A small network was shown many inputs. Here are its activations along a few directions, one row for each input.
Each table varies a few parts of the input and shows all the possible inputs, shuffled.
A made-up example of a description, with smaller parts first: one of 8 places around a ring, together with either a single point or one of 11 places along a line or (one of 3 separate values, together with one of 4 places along a line).
Shared parts are said once, and a part with two or three values counts as separate values.

Other details of the inputs shift rows strongly along two fixed directions, in all tables alike. That doesn't count.

Table:
x1: 7, -10, -7, -11, -2, -12, 5, -3, -19, -5, 18, -12
x2: 8, 18, 18, 5, 6, -1, 12, -10, -7, -6, 15, -5
x3: 15, -14, -16, -14, -4, 13, 18, -10, -1, 11, -2, 17
x4: -62, 27, 40, 14, -22, 42, -91, -7, 54, 7, -73, -77
x5: 5, 1, -4, -14, 0, 0, 0, -16, -20, 1, 23, -3
x6: 2, 7, 0, 6, 4, -20, -15, 15, 0, -5, 20, -4
x7: 9, 1, 9, 19, -16, 11, 18, -3, -5, 13, 1, 20
x8: 8, 10, 5, 7, 6, 11, 11, 13, -8, 13, -18, 9
x9: 0, 23, 9, 2, 12, -3, 2, 2, -18, -4, 6, -7
x10: -2, 13, 0, -5, 11, -10, -1, 17, -9, -9, 14, 1
x11: 12, -6, 0, 10, -8, -5, -8, 27, 3, 10, -2, 13
x12: 15, -18, -2, 4, -11, -13, 0, 16, -2, 5, -9, 11
x13: 20, -24, -18, -10, -8, 0, 24, 6, -5, 4, -3, 13
x14: -35, -21, -64, -46, 54, -8, 50, -45, 108, -64, -16, 4
x15: 6, 1, 6, 2, -2, 6, -3, 31, -9, 9, -11, 14
x16: 3, -4, 4, -1, -3, -28, -13, 5, -11, -7, 13, -10
x17: 5, -4, -4, 11, -12, 16, -2, -11, -12, 12, -6, 15
x18: 0, -24, 3, -4, 12, 3, 10, 10, -5, 10, -6, 16
x19: -8, 16, 17, 16, -12, -2, -2, -14, -12, 3, 20, -7
x20: -8, 10, 5, 8, -5, 1, -15, -22, -21, 3, 17, -7
Each input here is: one of 2 separate values, together with either a single point or one of 9 places around a ring.

Table:
x21: -20, -3, -21, -5, -5, 16, 2, -17, 35, -4, -22, -6
x22: 70, -19, -13, -7, 23, -28, 86, 24, -71, 11, 45, 66
x23: 1, -8, -41, -18, 24, -11, 37, -13, 55, -41, 2, 9
x24: 3, 19, 31, 15, -11, -1, -27, 0, -33, 12, 15, -25
x25: -10, 4, 15, 10, -10, 11, -14, -14, 12, 3, -21, -13
x26: 18, -14, -27, -18, 15, -6, 47, 1, 39, -15, -14, 31
x27: -9, 13, 31, 18, 0, -4, -30, 13, -29, 18, 18, -16
x28: 2, -2, 26, -2, -8, -7, -9, 2, -54, 15, 36, -4
x29: 37, -6, 15, -3, 2, -12, 30, -7, -65, 11, 54, 22
x30: -9, -9, 10, 4, -7, -1, -19, 8, 16, 6, -28, -10
x31: -18, 8, -11, -9, -1, 17, 2, -8, 39, -9, -22, -5
x32: -23, 15, -1, -1, -10, -4, -18, -9, 5, -8, -2, -18
x33: -1, 15, 23, 8, -15, 19, -26, 2, -12, 15, -11, -15
x34: -2, -6, -49, -20, 16, -14, 35, -16, 50, -42, -1, 14
x35: -25, -1, 6, -11, 10, -1, -29, -13, 4, -6, 9, -19
x36: -2, -7, 7, 6, -18, 5, -32, 16, -13, 23, -16, -14
x37: -12, -3, -33, -14, 11, -9, 8, -12, 50, -37, -7, -4
x38: 42, 4, 12, 6, 9, -6, 42, 5, -70, 15, 31, 28
x39: 39, 1, 7, 11, 11, -22, 33, 13, -52, 10, 52, 37
x40: -15, 15, 16, 9, -15, -4, -29, 0, -17, 4, 7, -21
x41: 8, -6, -45, -25, 33, -3, 75, -22, 30, -31, 1, 31
x42: -14, -18, -16, -2, 0, 6, -3, -6, 39, -13, -26, -5
x43: -19, 6, -31, -11, 18, -8, 4, -22, 50, -31, -5, 0
x44: -15, 9, 6, 2, 1, 15, -23, 5, 16, 4, -16, -5
x45: -4, -13, 17, 9, -16, 0, -31, 14, -11, 21, -19, -14
x46: -7, -5, -22, -15, 2, 10, -7, 3, 41, -3, -30, -7
x47: 0, 8, 17, 6, -16, -17, -36, 19, -34, 14, 5, -17
x48: -10, 10, 15, 7, -18, 19, -25, 9, -14, 20, -10, -13
x49: 37, -5, -68, -26, 29, -21, 102, -42, 40, -46, 27, 55
x50: -18, 4, -7, -4, 10, 10, -3, -7, 43, -11, -23, 4
x51: -10, 0, -19, -4, -4, 18, -1, -26, 34, -6, -23, -10
x52: -10, 3, -2, -4, -4, -13, -27, 5, 10, -5, -7, -20
x53: -7, -21, -40, -33, 25, -9, 32, -23, 47, -41, 9, 7
x54: -10, -5, -21, -10, 2, 16, -6, 3, 39, -11, -25, -6
x55: -21, -3, -5, 0, -2, 8, 7, -16, 39, -10, -25, -3
x56: -15, -3, 20, 15, -19, 10, -23, 0, -15, 19, -11, -12
x57: 45, 6, 8, 10, -4, -18, 34, 0, -59, 8, 47, 29
x58: 66, -30, -14, -18, 16, -37, 77, 10, -64, 6, 69, 63
x59: -11, -2, 8, 9, -12, 13, -18, -18, 9, 6, -19, -16
x60: -3, 4, 29, 15, -7, -6, -26, 23, -28, 11, 14, -21
x61: 44, 4, 16, 13, 3, -15, 44, 3, -55, 14, 51, 25
x62: -12, 1, 26, 19, -7, 4, -28, 7, -9, 16, -11, -3
x63: -14, -5, 19, 18, -10, 7, -33, 4, -13, 18, -10, -7
x64: -11, 1, 10, 14, -12, 13, -34, 6, -15, 21, -8, -7
x65: -10, 11, 27, 11, 6, 4, -29, 14, -44, 18, 0, -12
x66: -6, -7, 25, 16, -14, 4, -26, 17, -9, 10, -15, -9
x67: 42, -8, 12, 7, 5, -27, 34, 25, -51, 18, 43, 25
x68: -15, 15, 22, 9, -10, -2, -26, 3, -16, 6, 9, -25
x69: -1, 0, -51, -18, 25, -17, 44, -26, 47, -38, 8, 27
x70: -18, 8, 14, 2, -9, 14, -11, 0, 14, 4, -19, -8
x71: 0, 13, 15, 7, -17, 21, -25, -1, -14, 18, -9, -15
x72: -9, -3, -29, -19, 17, -13, 10, -9, 54, -28, -11, -10
x73: -7, 1, 4, -5, -6, 9, -24, 16, 17, 7, -26, -13
x74: -3, 13, 30, 10, -14, 15, -22, 0, -12, 14, -13, -12
x75: -5, -7, 8, 11, -18, 12, -30, 16, -14, 15, -12, -12
x76: -12, -1, 12, 3, -6, 11, -20, 14, 16, -1, -23, -8
x77: 20, 6, 25, 15, -5, -12, 20, 14, -54, 20, 42, 10
x78: -15, 3, -21, -8, 9, 16, -6, -8, 39, -6, -20, 2
x79: -3, 3, 20, 7, -12, 14, -29, 25, -10, 11, -13, -10
x80: -19, -2, -17, -13, 19, 6, 1, -2, 28, -23, -25, -14
Changing only one part turns x69 into x47. The same change can be made to x64. Which row results?
> x36
What is each input in this table made of?
> one of 5 places along a line, together with either one of 2 separate values or one of 4 places along a line or one of 6 places around a ring
Change only the place on the line of 5 in x25. List by row number the other rows that result.
> x30, x55, x62, x66
A walk changes only the place on the ring of 6. It starts at x55 and steps to x56. List the rest of the walk in order.
> x21, x48, x31, x70
Change only the choice among 2 separate values in x53. List by row number the other rows that result.
> x80

Table:
x81: -20, -17, -68, -22, 31, 23, 45, -40, 119, -47, -47, 8
x82: 5, -6, -4, -11, -9, -2, 3, -10, -12, -7, 8, -12
x83: 11, -4, 4, -2, -10, 10, 16, 6, -1, 15, -8, 18
x84: 5, 13, 14, 15, 3, -15, 10, 4, -12, 4, 12, -9
x85: 22, -11, 5, -7, 7, -20, -16, 31, -12, 3, -1, 3
x86: 5, -2, -6, 6, -7, -13, 4, -8, -6, -4, 26, 14
x87: 17, -6, 5, 4, -9, 14, 13, 10, 3, 15, 4, 16
x88: 8, -2, 3, 14, -5, 11, 0, 1, -16, 10, -15, 17
x89: 6, 21, 2, 1, 7, 2, 11, 6, -12, -11, 12, -1
x90: -78, 0, 24, 4, -19, 11, -112, 32, 28, 4, -53, -79
x91: -5, 17, 5, -6, 12, 7, -5, 3, -19, 4, 14, 1
x92: 12, 2, -12, 1, -10, -11, -4, -7, -15, 8, 19, -2
x93: -4, -3, 3, -7, 19, -2, 8, -13, -14, 2, 12, 3
x94: 8, 8, 13, 12, -2, -16, 7, -3, -5, -7, 20, 11
x95: -1, -12, 6, -9, 5, -2, 7, -16, -12, -4, 12, -8
x96: 9, 1, 5, 6, -14, 4, 16, 5, -13, 14, -14, 19
What is each input in this table made of?
> either one of 2 separate values or one of 5 places around a ring or one of 9 places around a ring
A walk changes only the place on the ring of 5. It starts at x83 and steps to x87. List the rest of the walk in order.
> x81, x88, x96

Table:
x97: 12, -17, 66, 19, -21, 16, -22, 0, -109, 50, 54, -17
x98: 22, 22, 55, 33, 24, 0, 20, 7, -93, 28, 61, 33
x99: 46, -51, 25, 33, -40, 11, -30, 49, -81, 61, 3, 29
x100: 40, -4, -36, -45, 47, -49, 86, 2, -32, -39, 62, 30
x101: -15, 8, -41, -31, -6, 42, -3, -40, 65, -21, -60, -31
x102: -5, -24, -59, -10, 39, 1, 84, 27, 69, -20, -36, 70
x103: 13, -2, -60, 3, -14, 21, 7, -37, 27, -2, -25, 9
x104: -1, 16, -64, -18, -3, 9, 28, -42, 92, -16, -38, 15
x105: 48, -39, -54, -12, 28, -11, 115, 13, 101, -51, -26, 86
x106: -70, 20, 55, 9, -38, 19, -77, -29, 23, 12, -12, -53
x107: -85, 37, 48, 38, -17, 13, -73, -29, 67, -21, -39, -79
x108: -4, -7, 77, 40, -50, -1, -58, -18, -118, 50, 34, -7
x109: 16, 31, -44, -6, 2, 4, 68, -28, 98, -55, -38, 32
x110: 75, -47, 5, 7, -14, -15, 62, 45, -42, 38, 23, 89
x111: -89, 0, 38, 4, -12, 42, -118, 40, 43, 25, -111, -92
x112: -67, 58, 4, 11, -1, 48, -83, 2, 62, 11, -66, -71
x113: 56, -31, -67, -25, 33, -67, 58, -36, -15, -32, 66, 46
x114: -24, 15, -52, -34, 55, -19, 32, 1, 44, -68, 32, 7
x115: 29, 12, 51, 4, -28, -41, -53, 36, -96, 24, 79, -9
x116: 35, -45, 39, 26, -28, 4, -27, 63, -97, 83, -3, 7
x117: -38, -8, -18, -40, 0, -14, -31, -6, 3, -30, 18, -52
x118: -50, 14, 7, -11, 40, 20, -11, -51, 42, -21, -28, -46
x119: -3, 30, 9, -14, -7, 42, -9, 3, 4, 8, -29, -28
x120: 58, 14, 18, 19, 9, -75, 34, 27, -58, -13, 79, 30
Changing only one part turns x102 into x116. The same change can be made to x98. Which row results?
> x97
What is each input in this table made of?
> one of 4 places along a line, together with one of 6 places around a ring
A walk changes only the place on the ring of 6. It starts at x114 and steps to x120. List the rest of the walk in order.
> x115, x113, x117, x100
A walk changes only the place on the line of 4. It starts at x115 and steps to x106. List the rest of the walk in order.
> x104, x110
